These are the activations of a small neural network, seen along a few directions. Each row is one input.
Each table varies a few parts of the input and shows all the possible inputs, shuffled.
Descriptions start from the smaller parts, as in this example, which fits no table here: ring(5) and (point or line(11) or (values(3) and line(6))).
Shared parts are said once, and a part with two or three values counts as separate values.
(in the rows, 128 means zero)

Other details of the inputs vary at random and push rows far along two fixed directions, the same in every table; ignore that.

Rows:
r1: [161 189 141  84 107 125  84 138 120 128  98 129 129]
r2: [142  69 152 126 113 125 115  40 222 174 159  55 165]
r3: [ 77  99  18 148 197 137 169 187  59 107 119 190 103]
r4: [147 147 109 115 148 142  52 165 130 135 156 133 112]
r5: [128 198 139  79  86 117  84 152 151 129 100 131 119]
r6: [179  76 191 139 148 150 103  57 171 182 138  72 199]
r7: [133 189 136 100  87 119  96 129 161 120 152 103  92]
r8: [162 166 163 159  96  98  89 157 143  98  95 123 140]
r9: [163 172 177 128 113 109  84 159 149  93  78 113 129]
r10: [ 82 153  87  92 140 136 180 135  94 110 156 186  80]
r11: [138 179 161 125  58 106  86 162 142 133 136 109 121]
r12: [100   4  45 160 205 163 189 120  88 169 186 168 145]
r13: [135  37 124 163 184 137  96 117 169 160 127  65 151]
r14: [191  62 196 175 114 121 122  85 172 170 166  88 177]
r15: [157  39 156 157 175 177 173  57 126 176 166 128 168]
r16: [ 64 124  77 111 145 140 203 155  95 100  84 188  96]
r17: [119 166  89  94 152 150 177 153  55 115 125 212  80]
r18: [130 190 144 119  70 106  95 151 154 111 158  87 108]
r19: [134 135 101 108 160 161 193 151  84 103 133 218 103]
r20: [116 172 148 120  83 106 103 143 127 118 160 107 114]
r21: [110 176 117  96 108 140 139 161 113 122 128 175  87]
r22: [133 155 113 123 124 120 155 153  71 126 135 167 115]
r23: [164 190 168 145 114 110  89 150 107 128 139 126 143]
r24: [ 99 106  21  88 205 155 148 162  88 130 135 196 123]
r25: [119 192 145  83  95 101  68 118 160 122 124 110 125]
r26: [103 194 149 108  88 103  74 147 145  79  95  94 105]
r27: [184  65 179 129 132 146 121  80 184 164 132  97 188]
r28: [110 174 125 135  73 106 102 142 141  84 113  89 107]
r29: [112  66 148 150 117 128 134  72 194 135 127  50 140]
r30: [131  42 131 178 146 121 177  80 119 159 126 115 153]
r31: [143 178 153 160 125 106  98 145 100 109  97 127 140]
r32: [ 78  30  92 168 143 142 227  96 116 146 126 150 136]
r33: [109 173 150 137  72  94  78 139 135  93 115  86 118]
r34: [128  17 143 158 172 143 188  66 137 162 116 103 151]
r35: [ 98 159  93 121 186 140 187 155  59  89  80 192 115]
Each input here is: ring(5) and (point or line(6)).
The inputs of r25 and r26 match in every part but the ring(5) part. If r2 is changed in the same way as r25 into r26, which row does it become? -> r29
Start at r28 and move only the line(6) part, one step at a time. The first step leads to r33. Which rows follow, in order? -> r32, r30, r31, r8
Which other rows does r23 become when the line(6) part takes its other values? List them by row number. -> r11, r14, r18, r20, r22
Which other rows does r24 become when the ring(5) part takes its other values? List them by row number. -> r3, r4, r12, r13

Rows:
r36: [148 180 146 110 108 116  70 148 135 128 133 115 120]
r37: [132 192 129 116 114 114  86 162 108 112 129 135 110]
r38: [ 99 130  81 131 147 126 140 156 109 115 123 149 118]
r39: [144 134 156 135 104 124 114 127 151 124 129 107 131]
r40: [116 105 113 122 127 141 165 110 129 143 143 143 124]
r41: [130 109 131 122 130 131 152 110 139 135 124 133 136]
r42: [139  81 139 152 136 130 131 110 135 154 150 108 150]
r43: [118 110 131 140 109 113 114 120 149 127 127  91 129]
r44: [118  81 116 132 153 137 126 106 152 149 140 102 142]
r45: [139 126 138 121 133 130 109 121 135 140 142 116 137]
r46: [141 176 158 122 101 115 101 157 134 105  99 124 117]
r47: [150 175 144 111 101 119  69 152 140 129 131 122 121]
r48: [113 107 131 137 130 131 154 103 124 134 143 123 133]
r49: [141  95 154 135 132 129 137  84 159 149 134  99 148]
r50: [153 134 152 137 112 122  89 138 144 138 143 111 125]
r51: [ 99 183  95 114 116 120 154 170  83  92 118 175 100]
r52: [142 193 135 105 127 125  87 161 114 109  99 138 118]
r53: [129  86 147 134 130 137 145  82 154 154 150  99 145]
r54: [156 127 146 138 128 128 106 136 137 130 126 117 133]
r55: [122  95 130 124 140 136 166 108 134 138 117 140 138]
r56: [144 125 130 121 129 134 112 129 137 135 132 131 138]
r57: [141  92 129 150 144 131 139 116 123 145 132 122 146]
r58: [137  80 139 153 133 130 100 114 172 148 140  85 142]
r59: [ 91 101  92 131 149 141 198 111  94 129 146 163 116]
r60: [140 183 163 111 106 113  87 137 143 114 101 114 124]
r61: [ 93 178  79 110 144 124 122 173  94  96 112 157 101]
r62: [142  80 132 147 145 140 141 114 137 143 144 126 142]
r63: [154 173 150 125 116 124  84 165 126 113 103 125 122]
r64: [112 122 115 127 117 124 128 135 140 115 122 117 110]
r65: [141  84 141 148 146 135 128  96 137 149 146 107 152]
r66: [150  84 145 136 150 138 127  91 147 156 140 104 154]
r67: [118  70 134 132 131 130 133  84 165 150 139  81 139]
r68: [151 138 153 138 127 122  90 121 135 133 125 102 141]
r69: [117 136  96 108 144 139 147 148 103 123 132 171 119]
r70: [125 152 148 130 120 118 118 126 124 115 106 127 128]
r71: [103 192  99 109 130 119 149 158  83  86 103 178 101]
r72: [123 178 112 106 114 121  74 168 139 111 112 126 113]
r73: [137  79 152 156 119 124 142  93 151 148 143  97 154]
r74: [157 173 153 112 112 125  72 154 137 122 103 119 131]
r75: [130 125 142 120  99 119  88 118 169 132 122  85 126]
r76: [108 184 121 112 101 107  90 154 125  96 109 113 102]
r77: [ 93  89  80 137 162 137 223 120  84 121 125 184 124]
r78: [106 145 101 105 126 137 162 139 110 116 127 165 112]
r79: [126  98  99 121 160 146 167 123 111 136 129 163 134]
r80: [145 136 156 136 121 121  86 124 137 136 140  98 139]
r81: [137  94 160 149 121 127 127  84 154 144 142  91 151]
r82: [110 131  80 127 155 135 171 153  79 113 126 182 118]
r83: [105 192  95  95 127 127 149 156  95  93 112 177 100]
r84: [152 180 147 111 113 120  71 145 136 119 123 115 128]
r85: [106  87  82 140 174 147 199 131  78 129 117 181 130]
r86: [134  99 127 139 140 137 138 129 128 138 145 134 131]
r87: [123  98 139 147 130 123 156 112 127 133 117 129 142]
r88: [138 134 156 135 101 125 115 129 148 127 135 105 127]
r89: [113 173  90 117 131 121 138 176  78 107 127 178 100]
r90: [132 185 141 109  96 119  97 139 134 121 128 118 111]
r91: [150 134 163 137 106 119 111 126 154 127 122 102 132]
r92: [132  89 146 153 113 126 140  98 144 152 151 100 140]
r93: [111  88  96 139 176 149 182 114  89 132 120 165 133]
r94: [137  91 144 131 122 135 141  94 158 147 139 111 146]
r95: [ 91  89  78 130 154 150 222 124  91 126 145 185 106]
The inputs of r69 and r78 match in every part but one. If r56 is changed in the same way as r69 into r78, which row does it become? -> r94
The inputs of r38 and r43 match in every part but one. If r47 is changed in the same way as r38 into r43, which row does it become? -> r40
What do these inputs look like to the network? -> values(2) and ring(5) and (point or line(5))
Which other rows does r37 become when the ring(5) part takes its other values? List them by row number. -> r36, r47, r50, r89
Which other rows agree with r62 in the values(2) part and the ring(5) part? List them by row number. -> r50, r54, r58, r63, r86

Rows:
r96: [139 139 135 114 121 142 161 104 128 129 128 148 143]
r97: [134 101 143 152  98 108  90 119 169 126 144  68 153]
r98: [128 156 118 113 119 127  69 165 132 105  94 107  98]
r99: [109  52  93 145 170 161 157 102 138 135 128 118 125]
r100: [153 186 127 148 130 114 126 170  94  98 113 154 117]
r101: [104 110 105 115 151 145 190 107 127 116 144 157 111]
r102: [160 197 175 151 123  99  25 145 117 133 123  86 136]
r103: [111 107  85 110 164 157 166 125 133 133 140 149 103]
r104: [158 137 150 161 144 134  60 159 142 143 123 114 139]
r105: [164 152 178 142 103 109  94 110 168 130 102  84 163]
r106: [132  63 119 119 164 147 184  82 140 149 149 145 164]
r107: [136 118 151 137 122 119  88 118 166 108 125  81 130]
r108: [170 163 167 145 122 109  37 168 138 123 119 111 137]
r109: [153  72 157 132 136 142 157  66 163 161 149 111 176]
r110: [ 90 125  95 136 123 118 167 144 113 101 133 142 128]
r111: [162  43 158 146 155 159 113 112 151 196 165 103 162]
r112: [117  55 100 116 167 153 167 102 144 160 146 129 116]
r113: [ 89 163 119 114  82 113 140 146 107 116 124 170  90]
r114: [100 101 119 140 116 132 172  99 144 141 162 139 130]
r115: [148 175 127 111 102 131 141 158  68 106 119 179  97]
r116: [158 122 161 128 119 121  48 129 165 149  94  84 157]
r117: [ 84 155 128 128  89 107 143 167 105 105 104 137 105]
r118: [148 203 124 109 130 145  76 200 107 120 130 159 111]
r119: [140 166 193 118  71 116  82 120 161 123 114  95 102]
r120: [144 177 120 117 114 137 153 155  73 104 120 182 104]
r121: [117 208 163 118  90 109  98 167 134  84  83 105  94]
r122: [107  75 108 140 180 135 162  71 105 155 124 128 162]
r123: [ 78 122 124 141 111 121 175 142 117 114 117 132 122]
r124: [134  74 163 144 127 146 158  64 178 149 157  92 139]
r125: [128 145 124 105 130 129 125 130 146 108 140 128 108]
r126: [127 173 122 110 119 115  73 164 130  86 103 118 100]
r127: [105 113 129 142 140 136 169 116 135 110 122 118 122]
r128: [113  55  81 138 149 146 173  96 155 173 167 122 133]
r129: [136  37 121 158 115 132 109  99 165 168 139  60 153]
r130: [149 176 141 107  76  92  52 150 167 132 145  92 116]
r131: [130 152 162 111 120 121  77  95 148 141 152  72 117]
r132: [118 140 104 123 150 122 164 128 109 105 100 168 142]
r133: [ 78 182  76 121 118 108 119 152  77  99 126 132 109]
r134: [101  73 136 134 139 154 201  76 140 139 138 138 116]
r135: [151 141 136 155 133 112 149 146  98 119 106 139 124]
r136: [127 151 130 105 116 137 171 113 109 124 108 166 124]
r137: [140 232 138 101 121 126  69 175  71 115 138 148 109]
r138: [137 103 107 161 172 127 174 134  94 118 130 168 137]
r139: [ 97 109  94 127 126 127 181 113 129 129 159 157 123]
r140: [138 155 104 121 144 143 162 154  81 105 142 189 119]
r141: [147  98 142 142 140 138  89 108 164 150 108 101 163]
r142: [125 131 143 128  99 104  85  92 154 164 171  67 135]
r143: [ 90  94 127 137 137 130 191 121 114 119 106 134 108]
r144: [114  99  97 128 166 131 164 116 116 114 112 165 149]
r145: [140 114 110 136 145 157 189 123  85 123 153 179 129]
r146: [107 134  86 114 120 117 153 135 129 119 154 150 114]
r147: [104 153  73 115 115 111 122 172 102  92 119 148 109]
r148: [156  98 160 134 130 118  77 107 165 144 111  92 168]
r149: [164  49 158 147 155 152 126 103 143 175 175 114 164]
r150: [107 174 106  84 152 133 143 125  79 126 129 162 126]
r151: [141 121 123 117  97 114  84 132 168 164 146  89 122]
r152: [158  50 153 180 166 130 126  99 148 153 150 109 165]
r153: [127 135 106  89 148 136 146 139 113 126 126 170 134]
r154: [128 144 136 128 124 117 161 123 119 124  83 138 136]
r155: [100 122  61 134 130 139 140 154 111 112 122 139 114]
r156: [119 128  93 135 172 140 124 182  82 128 109 182 114]
r157: [139 169 117 135 127 107 154 177  65 101  96 171 101]
r158: [121 134 176 140  69 114 100 104 173 144 141  95 130]
r159: [128 140 171 154  79 107  93 128 171 123 134  66 149]
r160: [132 103 102 128 167 153 172 139  93 126 159 181 133]
r161: [140 152 152 106  93 127 139 116 115 131 106 150 122]
r162: [155 173 158  99 100 112  54 143 170 118 134  90 110]
r163: [123 141  95  95 155 152 147 144 118 135 121 169 130]
r164: [123 162 101  77 141 138 123 168 106 129 108 173 118]
r165: [109 129 121 133 138 127 147 130 130  97 120 127 119]
r166: [148  62 174 152 123 116 156  75 154 168 106  88 164]
r167: [130 153 167 138 115 111  47 101 149 125 127  45 128]
The inputs of r123 and r158 match in every part but one. If r117 is changed in the same way as r123 into r158, which row does it become? -> r113
The inputs of r126 and r162 match in every part but one. If r143 is changed in the same way as r126 into r162, which row does it become? -> r119
What do these inputs look like to the network? -> values(2) and line(4) and (point or line(8))
Start at r130 and move only the line(4) part, one step at a time. The first step leads to r162. Which rows follow, in order? -> r153, r149
Which other rows does r151 become when the values(2) part takes its other values? List them by row number. -> r129
Which other rows does r164 become when the line(8) part takes its other values? List them by row number. -> r96, r106, r109, r136, r153, r161, r163

Rows:
r168: [142 147 169 121  94 115 105 109 156 127 122  96 134]
r169: [132 146 136 137 120 122 116 148  96 141 132 137 117]
r170: [109 110 118 132 125 116 152 117 138 127 114 128 137]
r171: [ 93 117  86 135 133 132 154 135 119 118 147 140 100]
r172: [132 140 147 136  91 120  88 123 158 129 144  87 122]
r173: [148 157 152 117 132 127  63 124 142 139 133  97 146]
r174: [146  39 124 166 177 139 170  81 126 158 166 125 169]
r175: [131 143 100 131 157 124 145 146  89 117 151 172 126]
r176: [125 148 119 115 156 138 109 131 112 129 121 135 139]
r177: [157 183 135 133 127 114  86 159 109 102 121 132 136]
r178: [144 167 146 123 139 126  73 133 135 130 107 107 145]
r179: [107 181 118 115 105 115 109 163 119  88 111 132 104]
r180: [104 150  94 114 109 123 147 141 115 121 134 148 112]
r181: [109 155 102 106 108 124 154 135 114 124 133 151 114]
r182: [134 101 108 113 151 142 116 130 128 150 142 144 121]
r183: [148 163 122  99 126 128  70 164 128 123 116 133 112]
r184: [141 156 159 115  90 119 107 115 152 137 138  99 124]
r185: [125  56 122 136 176 152 148  75 133 176 168 118 159]
r186: [116 146 128 128 104 122 110 137 137 112 131 112 116]
r187: [ 93 166  99 100 141 139 185 145  84  85 112 187  86]
r188: [129  80 135 161 149 134 155 115 101 149 114 132 140]
r189: [153 126 173 150 111 118  86 130 124 145 118  95 140]
r190: [114 157 121 107 123 138 160 130 112 113 138 148  97]
r191: [153 127 171 150 110 118  87 130 125 150 128  96 138]
r192: [162 132 138 136 131 141 117 149 135 127 111 141 140]
r193: [114 174 126 104 121 133 148 140 108  98 123 152  94]
r194: [139  47 122 146 166 156 181 111 135 164 165 160 148]
r195: [131 161 147 115  89 107 104 128 145 121 115 111 133]
r196: [132  58 101 124 172 152 153 115 126 152 130 139 137]
r197: [105  35 124 164 157 131 171  90 158 147 137  92 143]
r198: [136 134 159 129  97 107 105 109 162 133 110  98 143]
r199: [133 142 147 128  87 111  93 125 158 132 130  91 137]
r200: [123 109 140 148 111 120 103 120 162 132 143  80 125]
r201: [119 190 135 107 104 112 121 144 122  98  94 148 108]
r202: [116 111 129 120 123 133 165 102 130 134 136 133 128]
r203: [142  72 120 140 159 154 168 126 127 148 147 161 145]
r204: [172 127 162 138 119 137  96 145 152 135 126 120 147]
r205: [108 148 122 116 138 136 167 125 111  99 106 160 101]
r206: [118 155  66 130 175 136 179 161  59  91 111 201 121]
r207: [101 124 113 133 133 124 150 133 126 107 112 133 119]
r208: [137 131 152 124  91 116 111 110 157 140 132  96 142]
r209: [ 89 137  90 127 136 124 150 156 111  97 120 144 101]
r210: [135  75 158 146 106 117 118  86 176 154 138  73 162]
r211: [134 108  96 115 164 142 137 142 118 134 105 147 124]
The inputs of r211 and r183 match in every part but one. If r198 is changed in the same way as r211 into r183, which row does it become? -> r208
The inputs of r201 and r184 match in every part but one. If r205 is changed in the same way as r201 into r184, which row does it become? -> r190
What do these inputs look like to the network? -> line(4) and (values(5) or line(6))
Which other rows does r169 become when the line(4) part takes its other values? List them by row number. -> r188, r189, r191
Which other rows does r187 become when the line(6) part takes its other values? List them by row number. -> r168, r179, r195, r209, r210
Which other rows does r200 become when the line(6) part takes its other values? List them by row number. -> r186, r193, r199, r202, r208

Rows:
r212: [147  75 162 146 119 133 116  90 181 153 134  78 154]
r213: [124 128  96 125 158 142 164 154  87 123 124 187 124]
r214: [142 216 124 108 123 125 100 182  84  98 114 169 107]
r215: [109  99  95 117 169 147 183 117 101 131 122 168 131]
r216: [104 186  96  96 131 129 144 156  98  92 103 173 103]
r217: [134  89 169 145  96 118 121  88 181 148 146  74 143]
r218: [160 120 165 132 130 130  94 109 147 148 128 102 147]
r219: [107  30 113 157 163 146 184  78 142 152 138 114 150]
r220: [126 145 106 120 134 126  94 152 121 125 138 126 120]
r221: [140  82 165 145 108 124 120  88 182 153 141  73 144]
r222: [ 95 214 101 105 107 109 117 182  99  78  97 153  84]
r223: [170 192 172 129  97 102  27 159 147 117 105  86 131]
r224: [108 118  85 114 159 143 175 145  95 117 114 180 119]
r225: [162 201 162 105  94 113  24 152 156 130 135  90 125]
r226: [103 121  83 123 162 135 164 145  91 113 111 166 121]
r227: [136 211 110 120 125 116  97 194  79  89 110 165 105]
r228: [144 128 135 131 146 136 129 128 114 140 132 145 142]
r229: [ 80  61  75 125 173 150 242  88 102 133 140 174 122]
r230: [ 68  62  75 140 152 143 239  99  95 131 142 166 115]
r231: [134  71 116 156 167 138 158 112 115 150 140 140 153]
r232: [144  72 181 148  95 123 127  57 185 165 155  58 156]
r233: [131  60 182 166 101 117 113  68 190 161 151  45 157]
r234: [ 98 221 109  91  96 110 129 166 100  78 110 163  89]
r235: [136  37 122 147 171 151 174  91 130 162 141 137 151]
r236: [151 173 184 127  53 101  65 128 178 126 127  67 124]
r237: [136 180 109 117 135 131 126 181  83 102 118 179 107]
r238: [169 164 166 120  93 117  28 146 173 140 141  77 133]
What do these inputs look like to the network? -> values(3) and (point or line(8))
The inputs of r223 and r218 match in every part but the values(3) part. If r220 is changed in the same way as r223 into r218, which row does it become? -> r225
Start at r214 and move only the line(8) part, one step at a time. The first step leads to r228. Which rows follow, in order? -> r218, r215, r216, r229, r234, r232
Start at r230 and move only the line(8) part, one step at a time. The first step leads to r233. Which rows follow, in order? -> r222, r219, r226, r223, r231, r227
